Here are a small network's activations along a few directions, averaged over the inputs that share one value of a field.
Related values have similar rows: they may be neighbours, one step apart, or belong to one group.
In the rows, 500 means zero.
Random noise pushes rows far along 13 fixed directions. That doesn't count. These rows show it; they differ only by the noise:
[720 477 481 448 433 456 424 498 519 522 609 692 600 667 394 490 499 607
 553 412 444 573 701]
[496 407 568 360 658 348 360 470 590 658 394 490 582 573 494 369 349 402
 338 217 621 459 597]
[553 633 282 625 522 257 452 539 526 800 540 561 566 471 368 521 548 702
 524 394 397 362 593]
[491 488 642 623 511 480 439 421 315 430 488 599 327 354 520 907 365 519
 603 433 463 443 544]
[409 444 356 592 455 129 430 431 557 394 585 732 531 273 440 247 370 544
 404 478 557 391 617]
[722 463 384 516 371 611 348 400 589 596 531 517 341 600 684 602 597 740
 303 502 609 402 489]
[542 325 433 619 181 570 630 425 619 307 425 555 424 555 541 476 508 562
 424 380 572 551 551]
[548 666 579 603 155 662 498 522 527 497 461 420 539 620 478 595 392 282
 297 419 307 441 545]
[481 491 547 119 651 523 453 598 540 586 524 323 625 768 563 267 400 332
 497 509 655 409 391]
[585 411 359 616 197 552 559 368 501 590 451 606 373 278 546 673 626 696
 549 562 443 535 477]
[491 509 613 465 745 546 389 468 385 619 466 568 551 271 491 504 438 437
 476 555 380 677 517]
[440 485 742 556 542 525 377 537 489 309 544 560 490 633 439 450 328 283
 367 404 542 570 595]
[504 586 446 638 852 527 466 589 337 394 628 474 462 489 552 542 370 606
 446 561 389 532 502]
[541 536 358 332 314 584 693 524 573 453 449 372 604 625 613 411 550 528
 608 594 539 343 376]
[474 469 540 615 533 618 441 589 583 491 561 495 225 858 347 570 570 615
 484 256 757 569 542]


Values of VELA:
beso: [571 465 636 379 261 569 523 506 501 313 690 592 538 669 500 495 599 408
 726 700 551 541 418]
didit: [418 719 390 423 346 556 563 489 373 502 587 271 376 375 590 644 487 366
 488 714 388 285 319]
lisi: [533 814 341 472 327 626 665 389 547 409 443 487 509 349 456 504 545 492
 412 423 351 432 552]
bivon: [564 697 465 509 419 414 584 684 455 497 651 435 625 826 234 565 508 442
 659 412 292 443 692]
sezo: [521 675 355 401 580 471 553 534 473 337 692 514 614 591 510 360 414 494
 465 545 414 456 521]
poda: [549 460 554 579 330 727 558 487 386 312 507 599 298 403 361 738 516 521
 606 497 461 677 524]
dibek: [336 130 374 761 361 378 561 632 493 333 694 567 325 463 345 273 484 551
 415 599 498 803 531]
bav: [607 439 663 646 695 534 359 527 505 464 598 618 669 476 602 340 673 563
 421 829 411 710 626]
fovu: [627 509 438 331 696 608 528 542 454 527 564 580 505 545 365 463 470 564
 592 445 408 770 547]
VELA is arranged as a ring.
List every value one step from sezo, in the order listed.
> beso, lisi
List every value one step from poda, in the order listed.
> dibek, fovu

Values of KOPA:
dulig: [460 211 459 512 208 370 456 590 642 630 476 299 574 757 595 221 510 389
 292 615 686 432 331]
non: [639 129 626 536 206 738 724 546 619 163 475 489 560 936 471 463 678 433
 653 365 518 820 571]
fop: [544 552 643 322 531 542 352 487 690 557 479 533 684 571 575 206 670 433
 360 724 571 562 529]
kor: [567 869 301 199 668 655 403 380 716 528 476 778 426 287 343 198 645 631
 374 315 656 632 632]
vor: [514 218 481 851 665 172 185 465 532 524 650 748 589 392 557 266 695 740
 422 822 570 567 449]
donaf: [866 542 401 195 244 678 406 224 404 366 558 831 549 179 636 559 424 655
 533 772 420 509 590]
kani: [532 707 557 557 576 468 500 510 447 888 330 453 775 286 415 622 563 391
 499 480  79 565 623]
ture: [613 658 363 324  98 789 469 542 558 470 669 195 181 772 677 548 226 415
  55 485 615 196 356]
gizab: [517 510 210 252 362 474 581 500 278 638 642 309 377 493 492 659 309 429
 558 417 335 382 450]
kero: [490 504 603 646 339 789 484 554 583 398 473 405 464 646 641 508 646 364
 358 673 495 519 292]
das: [467 460 375 501 516 298 607 550 369 273 809 708 389 543 343 435 572 691
 852 611 565 546 609]
rav: [645 273 247 528 517 656 663 430 565 441 427 571 433 508 517 497 595 845
 669 407 615 665 509]
moz: [433 622 578 447 369 805 654 427 465 370 378 408 323 503 559 637 483 441
 526 456 578 498 299]
dovi: [439 250 830 226 432 749 490 487 287 715 354 394 540 189 591 687 288 103
 514 628 148 952 436]
fuli: [480 119 501 793 232 193 561 510 324 424 681 621 512 234 601 571 539 606
 704 951 338 552 412]
dusa: [420 752 555 481 578 904 778 515 484 364 295 260 546 521 441 491 343 237
 304 129 281 693 625]
vepof: [623 508 289 374 119 476 680 247 693 337 409 745 723 134 558 264 550 540
 428 532 426 491 572]
saf: [164 710 540 956 119 410 410 639 710 392 661 605 359 464 164 152 635 282
 258 726 560 489 519]
KOPA is arranged as a ring.
List every value one step from non, in the order listed.
> kor, gizab
List every value one step from kani, in the order listed.
> fop, das
List every value one step from donaf, in the order listed.
> dulig, rav
List every value one step from fuli, in the order listed.
> ture, saf
